A small network was shown many inputs. Here are its activations along a few directions, one row for each input.
Each table varies a few parts of the input and shows all the possible inputs, shuffled.
A made-up example of a description, with smaller parts first: one of 5 places around a ring, together with either a single point or (one of 2 separate values, together with one of 4 places along a line) or one of 11 places along a line.
Shared parts are said once, and a part with two or three values counts as separate values.

Other details of the inputs shift rows strongly along three fixed directions, in all tables alike. That doesn't count.

Rows:
r1: 21 56 12 2 -67 1 37 -14 10 14 22 49
r2: 0 46 23 5 -46 6 24 -44 6 -9 9 71
r3: 9 60 16 15 -63 9 22 -6 5 -2 -5 28
r4: -43 76 -5 -13 0 28 -2 -9 -8 44 26 38
r5: 18 -63 -3 33 -13 37 -3 7 8 22 23 -14
r6: 25 41 23 -17 -40 6 32 -20 -5 -30 -24 12
r7: 43 -25 15 7 -6 -23 25 -1 5 -48 -23 1
r8: 14 -53 -28 25 -14 19 -76 -22 9 34 49 2
r9: -43 54 -26 -50 67 -13 1 43 -31 -9 -30 -46
r10: -7 59 12 -17 15 5 7 -13 3 17 2 11
r11: 31 -72 18 22 11 2 -1 -10 16 -13 1 -7
r12: 1 -78 -25 32 5 24 -19 8 10 27 36 27
r13: -34 39 -51 -14 34 5 -65 -19 -11 53 64 17
r14: 8 37 37 1 -56 -33 33 -20 -3 -27 -20 26
r15: 12 34 31 -10 -1 -35 20 -7 4 -53 -43 -1
r16: -6 -79 -5 26 14 25 -18 4 3 10 18 2
r17: 28 -64 -19 35 -20 25 -1 19 11 25 25 -5
r18: -96 63 -27 -11 76 -10 -28 14 -7 48 9 -8
r19: 4 -56 -18 31 -22 40 -32 11 21 55 32 20
r20: 9 -55 -5 26 -25 26 -22 6 35 64 41 11
r21: 15 38 10 18 -43 -17 47 -8 -11 -47 -17 20
r22: 19 -63 22 20 -23 -9 15 -14 2 -1 8 -3
r23: 1 24 4 -34 24 -34 26 9 -20 -64 -48 -18
r24: -89 76 -19 0 49 10 -10 -14 -7 60 37 31
r25: 34 -35 19 -3 -19 -37 37 6 -14 -51 -30 -24
r26: 3 -75 -20 -14 51 4 -32 35 7 6 -28 -67
r27: 10 -61 11 -10 26 -24 2 39 -19 -81 -67 -70
r28: 43 -59 -13 28 -15 22 -8 0 29 41 33 22
r29: 21 79 12 -3 -68 5 -9 -63 -17 -24 30 40
r30: 27 36 35 -9 -51 -2 41 -10 -1 -23 -8 1
r31: -35 -2 -39 -47 92 -7 -21 38 -13 18 -19 -55
r32: -56 65 -14 -45 90 -17 -29 26 -1 35 -20 -39
r33: 14 -42 16 -29 38 -40 8 28 -16 -93 -82 -74
Description of these inputs: one of 3 separate values, together with either a single point or (one of 2 separate values, together with one of 5 places around a ring).
- Changing only the choice among 3 separate values turns r4 into r9. The same change can be made to r30. Which row results? => r1
- Which other rows does r21 become when the choice among 3 separate values takes its other values? List them by row number. => r18, r24
- A walk changes only the place on the ring of 5. It starts at r14 and steps to r15. List the rest of the walk in order. => r33, r27, r18

Rows:
r34: -20 64 -8 -9 -21 14 4 7 -12 20 6 6
r35: 10 -73 5 29 2 8 -11 8 19 19 3 -17
r36: 21 3 -4 -10 -4 1 -15 -19 -4 -7 -2 2
r37: -12 56 3 -23 5 -7 -6 -19 -21 -25 -15 -13
r38: 6 50 3 -28 7 -15 1 -16 -15 -40 -25 -21
r39: -18 31 10 -16 12 -6 20 9 7 -14 -26 5
r40: -4 -48 3 -2 28 -4 15 23 -15 -21 -21 -46
r41: -48 35 -2 12 -8 27 -7 -12 22 63 35 66
r42: 5 -34 -1 21 -13 11 -3 -10 24 58 39 42
r43: 22 27 26 10 -52 -9 41 -20 11 -11 2 36
r44: -7 55 7 -29 13 -11 -11 -5 -11 -14 -4 -19
r45: -10 -51 9 -4 27 0 3 30 -2 -23 -37 -43
r46: 5 9 1 13 -31 20 -17 -31 -4 9 20 22
r47: 3 48 5 -25 3 -13 1 -16 -19 -39 -25 -21
r48: 32 -2 16 28 -46 9 32 -10 11 -11 2 47
r49: -39 -4 -20 -14 58 1 -4 13 0 41 17 -1
r50: 55 -75 15 24 -39 14 -16 -5 4 -21 8 -24
r51: -19 37 14 -6 9 -16 11 1 3 -2 -21 -6
r52: -11 53 -5 -23 10 -16 -2 -10 -16 -29 -9 -4
r53: 11 -49 -5 -15 33 -16 -15 21 -26 -59 -34 -74
r54: 18 -5 16 23 -35 1 10 -15 25 19 7 35
r55: -20 53 -6 -11 -2 -23 1 -6 -16 -27 -8 9
r56: -53 7 -37 -11 59 11 -51 -1 -5 48 38 -2
r57: -40 -12 -13 9 29 11 -16 -1 15 70 43 17
r58: 42 18 12 10 -65 -2 12 -32 -1 -32 5 41
r59: 21 -40 -10 -21 40 -11 -22 6 -13 -33 -28 -61
r60: 20 -10 7 24 -27 13 17 -7 13 13 12 49
r61: -34 4 -8 2 42 6 -1 18 -6 15 1 -6
r62: 34 0 18 12 -49 0 41 -16 6 -10 2 45
r63: 20 -82 11 37 -16 11 -8 5 17 11 1 -14
r64: 28 3 17 18 -51 4 44 -18 9 -14 7 39
r65: -13 30 8 -14 8 -11 33 2 -11 -17 -14 -3
r66: -44 -3 -7 -4 40 -1 -10 9 2 44 17 -9
r67: -6 37 17 -23 8 -27 29 2 -6 -14 -21 -4
r68: 10 -49 -16 -9 35 -27 -18 22 -14 -37 -25 -44
r69: -10 17 -15 -20 17 3 -1 31 -16 -4 -17 -49
r70: 24 18 11 24 -73 -6 15 -26 -4 -34 7 44
r71: 21 -37 -20 -15 22 2 -6 39 -7 -7 -20 -60
r72: 52 -78 -3 30 -37 -7 -1 -2 6 -44 -3 -9
r73: -7 65 -15 -14 -15 9 8 6 -1 17 8 9
r74: -16 31 11 -21 15 -9 19 10 5 -12 -29 8
r75: 7 29 15 16 -28 4 32 -6 -1 -17 -6 32
r76: -42 -10 -15 9 45 16 -14 17 -3 36 15 0
r77: 12 -79 -13 31 -13 6 -26 4 -1 -6 14 -10
r78: 11 -40 15 26 -33 8 12 -7 8 15 15 12
r79: 16 47 -4 -27 -12 -8 17 20 -14 -18 -29 -19
r80: 59 -83 3 12 -14 10 -27 -1 13 -2 14 -20
r81: -36 34 -5 1 1 19 -7 -10 27 66 30 72
r82: -31 -1 -16 -15 51 7 -48 6 -3 37 27 -29
r83: -31 -35 -19 25 14 31 -12 -4 15 73 55 34
r84: 8 47 9 -35 14 -20 -5 -2 -12 -28 -17 -26
r85: 53 -91 -6 22 -20 9 -22 -4 6 -14 9 -7
r86: -3 -9 4 14 -3 2 -9 -7 24 45 15 30
r87: 9 -44 -2 4 37 -6 12 28 -4 -30 -27 -38
r88: 9 51 -1 -21 -17 -4 21 18 -16 -27 -27 -28
r89: -43 -1 -39 5 36 5 -46 -4 7 59 48 30
r90: 26 17 16 19 -71 7 9 -31 -9 -30 7 35
r91: -7 32 15 -9 10 -21 17 2 4 -15 -28 -12
r92: -48 -12 -13 -6 50 12 -17 19 13 40 6 -1
r93: 5 50 9 -31 13 -17 -4 -4 -10 -30 -13 -27
- Changing only one part turns r46 into r59. The same change can be made to r63. Which row results? => r54
- Changing only one part turns r81 into r74. The same change can be made to r60. Which row results? => r48
- What do these inputs look like to the network? => one of 6 places along a line, together with either a single point or one of 4 places along a line or one of 5 places around a ring
- Which other rows does r53 become when the place on the line of 4 takes its other values? List them by row number. => r37, r70, r82
- A walk changes only the place on the ring of 5. It starts at r83 and steps to r61. List the rest of the walk in order. => r41, r35, r66

Rows:
r94: -50 65 -6 -30 39 7 12 -1 -16 36 2 9
r95: -20 59 11 -41 17 -29 18 4 -5 -34 -29 13
r96: -34 -2 -13 -5 40 11 1 13 -4 35 17 -17
r97: -11 32 23 -2 -38 -4 8 -20 17 5 6 57
r98: 10 -48 3 2 44 -7 5 20 2 -27 -20 -38
r99: 56 82 26 -16 -68 3 25 -20 7 -30 -6 30
r100: -2 -4 3 -6 2 -11 11 28 -7 -24 -40 -36
r101: -12 30 16 -21 14 0 21 9 -17 -25 -45 -23
r102: -15 80 -2 -21 -4 15 -17 -18 12 70 50 32
r103: 9 -63 -19 -3 47 0 -29 28 -17 -30 -6 -50
r104: -37 84 -5 -26 30 0 20 9 -14 -4 -15 3
r105: 21 29 21 -28 2 -7 -9 13 -1 -22 -28 -48
r106: -12 -5 11 -16 43 -11 13 3 -10 -1 -17 -17
r107: 28 -30 24 31 -37 -7 16 -1 16 -23 -10 4
r108: -11 25 27 -10 19 -19 19 5 -7 -37 -34 -22
r109: -15 50 14 19 -43 25 16 -19 9 25 18 51
r110: -53 21 -14 -14 20 17 -19 10 9 49 17 16
r111: 20 -69 -21 36 -14 33 -31 -16 19 21 48 26
r112: 45 22 15 9 -78 -9 23 -32 -11 -25 4 27
r113: -37 -3 -39 1 39 14 -23 25 8 60 21 7
r114: 11 -18 -14 -15 29 -11 -8 1 -7 -42 -23 -42
r115: -35 -8 -14 19 9 25 -46 -10 3 50 48 28
r116: 51 -5 20 16 -72 -7 21 -16 -19 -40 3 13
r117: -54 85 -18 -16 12 2 -13 -38 1 52 45 41
r118: -26 64 21 -23 28 -28 31 -1 -15 -22 -19 -8
r119: -1 -74 -10 -14 31 0 0 33 -3 -5 -13 -53
r120: -5 34 3 -24 9 -23 -4 -9 -13 -37 -40 -36
r121: -8 27 -1 -34 9 -10 21 21 -12 -35 -34 -15
r122: 11 10 -1 -23 5 -24 8 -9 -17 -31 -24 -40
r123: 33 -7 22 27 -66 3 32 2 8 -34 -18 4
r124: 2 -35 13 -24 19 -26 10 14 -1 -30 -22 -24
r125: -42 47 -11 -9 28 -19 -6 -3 3 52 17 31
r126: -49 65 -20 -5 3 5 3 0 3 64 31 41
r127: 42 -10 28 25 -70 6 13 -28 2 -49 -7 17
r128: -12 54 5 -26 5 -24 -8 -2 -23 -32 -36 -26
r129: 42 -75 9 24 -4 14 7 -4 13 -10 -6 6
r130: 44 -30 3 34 -57 13 27 6 14 -19 0 14
r131: 7 -65 -11 9 48 -14 -7 32 8 -16 -15 -47
r132: 18 -29 10 35 -29 -3 15 -7 18 14 24 24
r133: -4 -48 -39 -7 54 4 -42 7 3 17 5 -35
r134: 49 -74 -13 36 -37 23 -26 -2 4 0 30 21
r135: 0 -66 -17 39 -12 32 -54 -5 11 53 51 22
r136: -35 -46 -23 8 57 -2 -42 19 15 61 14 -8
r137: -14 -45 -44 -5 55 10 -55 15 -3 38 21 -24
r138: 1 -20 0 -9 20 -12 -13 -2 -5 -39 -30 -49
r139: 2 -18 2 -11 19 -15 -1 12 -29 -37 -8 -43
r140: 24 5 36 11 -33 0 28 -19 2 -26 -25 23
r141: 10 -25 -5 36 -41 18 13 -1 16 35 37 26
r142: 18 -58 -7 33 -30 23 -14 -25 12 22 52 22
r143: 16 21 5 12 -37 28 23 -17 4 13 7 52
r144: 25 -12 -1 22 -28 -8 7 -6 16 9 4 41
- Changing only one part turns r117 into r138. The same change can be made to r126. Which row results? => r100
- Changing only one part turns r109 into r96. The same change can be made to r120. Which row results? => r122
- What do these inputs look like to the network? => one of 3 separate values, together with either a single point or one of 6 places around a ring or (one of 2 separate values, together with one of 5 places around a ring)
- A walk changes only the place on the ring of 5. It starts at r140 and steps to r97. List the rest of the walk in order. => r136, r107, r108
- A walk changes only the place on the ring of 6. It starts at r134 and steps to r103. List the rest of the walk in order. => r111, r114, r133, r137
- Which other rows does r141 become when the choice among 3 separate values takes its other values? List them by row number. => r123, r130
- Which other rows does r141 become when the choice among 2 separate values takes its other values? List them by row number. => r132

Rows:
r145: -2 -74 -8 26 21 -13 -14 3 1 -19 5 -17
r146: -67 96 -5 -6 8 3 3 1 -5 17 -5 42
r147: 50 6 7 28 -82 23 -20 -48 14 12 32 26
r148: -35 86 -9 -27 19 -5 7 11 5 20 -14 37
r149: -18 57 26 -11 -14 -1 9 0 12 4 -21 10
r150: -2 11 30 -28 30 -16 16 1 -12 -33 -39 -44
r151: -11 -54 -27 -6 59 15 -20 9 13 41 21 -3
r152: -11 -76 -35 -2 74 -10 -36 14 14 36 20 -16
r153: 16 18 20 31 -78 25 29 -21 26 46 42 54
r154: -3 42 -7 -20 -29 -5 -12 -15 -34 -38 -5 -4
r155: -5 10 28 -23 30 -42 3 1 -10 -31 -34 -36
r156: -55 -31 -38 25 30 33 -20 19 3 85 54 12
r157: 65 -45 6 25 -62 11 41 10 8 -6 1 18
r158: 90 -44 -2 6 -43 1 -4 3 -6 -69 -12 -32
r159: -13 -1 14 -18 36 -18 20 11 -30 -63 -44 -46
- Changing only one part turns r158 into r154. The same change can be made to r152. Which row results? => r145
- What do these inputs look like to the network? => one of 3 separate values, together with either a single point or one of 4 places along a line
- Which other rows agree with r150 in the choice among 3 separate values? List them by row number. => r147, r149, r153, r155
- Which other rows does r149 become when the choice among 3 separate values takes its other values? List them by row number. => r146, r148
